These are the activations of a small network on made-up records, seen along a few directions, one row for each record.
After each row come some of the record's fields: ZIGI, BIZE, MABA, ROFE, BOR, REF.
Not every record has every field; a missing one is left out.
Other fields move the rows too, some of them a lot.
In the rows, 500 means zero.
Random noise pushes rows far along 2 fixed directions. That doesn't count. These rows show it; they differ only by the noise:
[483 491 534 512 517 533 481 466 610 491 464 626 531 552]
[487 513 606 461 568 291 325 553 383 196 691 427 442 439]
[440 400 493 562 424 440 317 574 563 395 607 579 514 566]
[456 431 490 556 448 545 428 505 645 516 485 653 546 592]

[422 344 390 461 516 637 483 735 358 500 500 429 274 407] : <MABA:kaseb ROFE:rini BOR:tubun REF:mubi>
[447 306 341 594 465 378 233 902 235 244 767 268 297 398] : <MABA:kaseb ROFE:rini BOR:tubun REF:mubi>
[486 466 418 568 473 510 422 593 584 558 592 598 485 572] : <MABA:kuveg ROFE:rini BOR:tubun>
[610 674 600 364 662 601 736 177 848 784 244 659 825 618] : <MABA:kuveg ROFE:rini>
[510 519 466 560 549 625 654 481 561 667 339 661 610 603] : <MABA:kuveg ROFE:las BOR:tubun>
[524 683 611 433 489 371 650 391 356 383 506 396 439 370] : <MABA:kuveg ROFE:las BOR:tubun REF:zub>
[586 485 498 578 517 499 455 558 506 448 491 451 451 521] : <ZIGI:sul BIZE:narit REF:mubi>
[521 580 505 578 577 392 561 575 355 410 511 400 417 386] : <MABA:kuveg ROFE:las BOR:tubun REF:mubi>
[433 455 418 493 622 678 552 617 536 652 362 579 515 479] : <MABA:kuveg ROFE:rini BOR:tubun>
[564 552 505 527 713 698 814 601 401 482 304 480 304 377] : <MABA:kuveg ROFE:las BOR:tubun REF:mubi>
[466 621 601 473 424 688 732 332 570 642 314 547 397 522] : <ZIGI:sudeg BIZE:gamo REF:zub>
[465 448 343 607 528 630 583 523 605 698 303 588 550 553] : <MABA:kuveg ROFE:las BOR:tubun REF:mubi>
[453 526 580 460 201 479 441 438 423 439 557 447 383 383] : <ZIGI:sul BIZE:narit REF:zub>
[508 552 410 536 513 703 743 478 421 611 323 508 356 467] : <MABA:kaseb ROFE:rini BOR:tubun REF:mubi>
[523 650 689 402 519 388 599 320 543 445 400 447 503 492] : <ZIGI:sul BIZE:narit REF:zub>
[476 445 584 459 268 314 375 539 363 248 785 354 354 362] : <MABA:kaseb ROFE:rini BOR:bem REF:zub>
[558 470 525 496 323 488 404 542 345 338 630 494 425 386] : <ZIGI:sul BIZE:geri>
[502 456 482 433 590 293 326 461 479 373 657 386 541 462] : <MABA:kuveg ROFE:rini REF:mubi>
[623 730 586 421 858 437 717 377 372 489 336 428 465 368] : <MABA:kaseb ROFE:las BOR:tubun REF:mubi>
[577 639 670 438 413 329 554 261 538 454 459 524 534 454] : <ZIGI:sul BIZE:narit REF:zub>
[554 313 398 591 436 539 386 681 458 413 481 495 388 535] : <ZIGI:sudeg BIZE:narit REF:mubi>
[460 529 549 374 225 594 663 553 271 366 565 398 155 286] : <MABA:kaseb ROFE:rini BOR:tubun REF:zub>
[413 306 382 664 518 597 389 725 501 447 490 495 362 578] : <ZIGI:sul BIZE:gamo REF:mubi>
[419 422 510 437 366 301 305 716 244 287 807 377 292 395] : <MABA:kaseb ROFE:rini BOR:tubun>
[528 425 370 529 459 477 421 332 733 671 481 590 714 666] : <MABA:kuveg ROFE:rini BOR:bem REF:mubi>
[538 564 504 474 666 368 424 380 534 523 568 531 678 601] : <MABA:kuveg ROFE:rini>
[554 652 605 393 591 533 704 433 533 471 391 478 435 353] : <MABA:kaseb ROFE:las BOR:tubun REF:zub>
[544 646 553 419 734 451 676 478 286 423 440 452 418 406] : <MABA:kuveg ROFE:rini BOR:tubun>
[626 652 516 323 764 523 646 186 624 620 339 489 700 459] : <MABA:kuveg ROFE:rini BOR:bem REF:mubi>
[476 507 444 535 624 709 726 564 579 565 301 641 434 537] : <MABA:kuveg ROFE:las BOR:tubun>
[413 472 495 525 130 526 426 408 554 553 512 507 543 577] : <ZIGI:sudeg BIZE:zabo REF:zub>
[498 733 608 427 553 714 796 226 643 663 237 549 498 518] : <ZIGI:sul BIZE:gamo REF:zub>
[472 447 539 519 358 426 459 392 524 536 590 533 654 576] : <MABA:kuveg ROFE:rini BOR:radu>
[557 661 604 487 703 481 472 469 430 442 512 436 564 516] : <ZIGI:sul BIZE:zabo>
[617 527 533 421 640 653 643 388 628 585 247 647 602 585] : <ZIGI:sudeg BIZE:narit>
[535 606 593 421 257 686 859 130 562 677 300 603 514 468] : <MABA:kuveg ROFE:rini BOR:radu REF:zub>
[500 494 563 479 630 466 569 361 642 530 450 571 687 571] : <MABA:kuveg ROFE:las BOR:radu>
[553 544 573 462 932 428 571 414 539 414 464 497 756 582] : <MABA:kuveg ROFE:las BOR:radu>
[539 628 569 460 772 402 416 504 278 363 530 343 368 292] : <ZIGI:sul BIZE:narit REF:mubi>
[503 573 565 548 670 438 434 545 269 425 555 337 387 402] : <ZIGI:sudeg BIZE:zabo REF:mubi>
[570 525 648 400 370 178 315 452 454 268 653 362 521 462] : <ZIGI:sudeg BIZE:narit REF:zub>
[504 654 524 436 326 710 790 427 362 528 397 468 303 293] : <MABA:kaseb ROFE:rini BOR:tubun REF:zub>
[461 431 489 532 543 616 478 655 326 433 542 455 329 520] : <ZIGI:sudeg BIZE:geri>
[422 399 385 588 304 634 464 568 682 621 437 607 543 529] : <MABA:kaseb ROFE:las BOR:tubun REF:zub>
[539 578 586 435 314 444 610 233 746 671 459 567 659 573] : <MABA:kuveg ROFE:rini REF:zub>
[493 594 627 401 311 469 484 450 372 385 558 372 352 432] : <ZIGI:sudeg BIZE:narit REF:zub>
[512 460 513 628 572 510 504 615 446 437 465 480 340 523] : <ZIGI:sudeg BIZE:narit REF:mubi>
[544 533 562 486 919 524 572 685 422 451 473 536 497 441] : <MABA:kuveg ROFE:las BOR:tubun>

Here are new rows. What are their fields?
[381 297 309 693 572 510 236 886 442 369 666 461 480 508] : <MABA:kuveg ROFE:las BOR:tubun>
[492 567 482 431 595 482 592 493 356 463 437 499 448 458] : <MABA:kuveg ROFE:rini BOR:tubun>
[431 350 313 714 559 524 379 757 580 544 548 561 612 599] : <MABA:kuveg ROFE:las BOR:tubun>
[368 333 335 642 238 515 151 581 725 597 647 634 651 755] : <ZIGI:sul BIZE:gamo>
[536 444 447 594 847 491 476 767 414 445 476 504 503 547] : <MABA:kuveg ROFE:las BOR:tubun>
[470 498 459 417 316 806 717 460 478 720 316 624 436 437] : <MABA:kaseb ROFE:rini BOR:tubun>
[497 518 398 546 283 522 469 470 627 673 530 641 639 626] : <MABA:kuveg ROFE:rini BOR:tubun>
[536 490 437 514 709 683 514 472 559 640 347 650 592 528] : <ZIGI:sul BIZE:geri>
[519 620 553 370 149 619 778 352 388 575 403 501 329 409] : <MABA:kaseb ROFE:rini BOR:tubun REF:zub>
[377 368 459 608 104 567 292 607 568 569 591 475 511 606] : <ZIGI:sudeg BIZE:zabo REF:zub>
[428 593 603 445 490 514 538 455 466 382 492 411 389 443] : <ZIGI:sul BIZE:gamo REF:zub>
[495 468 511 456 154 541 564 570 401 514 549 459 320 454] : <MABA:kaseb ROFE:rini BOR:tubun REF:zub>
[495 448 447 634 608 614 589 432 639 597 393 630 710 651] : <MABA:kuveg ROFE:las BOR:radu>
[497 497 419 473 469 627 617 533 398 649 424 593 436 548] : <MABA:kaseb ROFE:rini BOR:tubun>
[508 455 534 543 629 516 382 709 371 384 562 398 465 527] : <ZIGI:sudeg BIZE:zabo>
[416 326 335 604 233 527 351 681 485 649 594 609 528 618] : <MABA:kaseb ROFE:rini BOR:tubun>
[598 864 660 310 897 534 929 237 459 483 235 478 572 372] : <MABA:kuveg ROFE:las BOR:tubun>
[469 440 406 487 332 577 545 562 371 611 454 474 362 460] : <MABA:kaseb ROFE:rini BOR:tubun REF:mubi>
[517 481 522 556 642 432 488 415 521 513 514 559 677 593] : <MABA:kuveg ROFE:las BOR:radu>
[471 542 508 548 555 507 306 493 641 595 513 557 737 626] : <ZIGI:sul BIZE:zabo>
[596 553 510 479 610 452 514 298 760 602 518 588 821 633] : <MABA:kuveg ROFE:rini BOR:bem>
[492 544 487 435 667 679 588 451 434 528 337 470 385 402] : <ZIGI:sul BIZE:gamo REF:mubi>
[500 292 415 574  67 561 377 555 647 548 488 635 499 619] : <ZIGI:sudeg BIZE:narit REF:zub>
[495 526 552 381 549 555 597 674 279 328 568 389 299 336] : <MABA:kaseb ROFE:rini BOR:tubun>
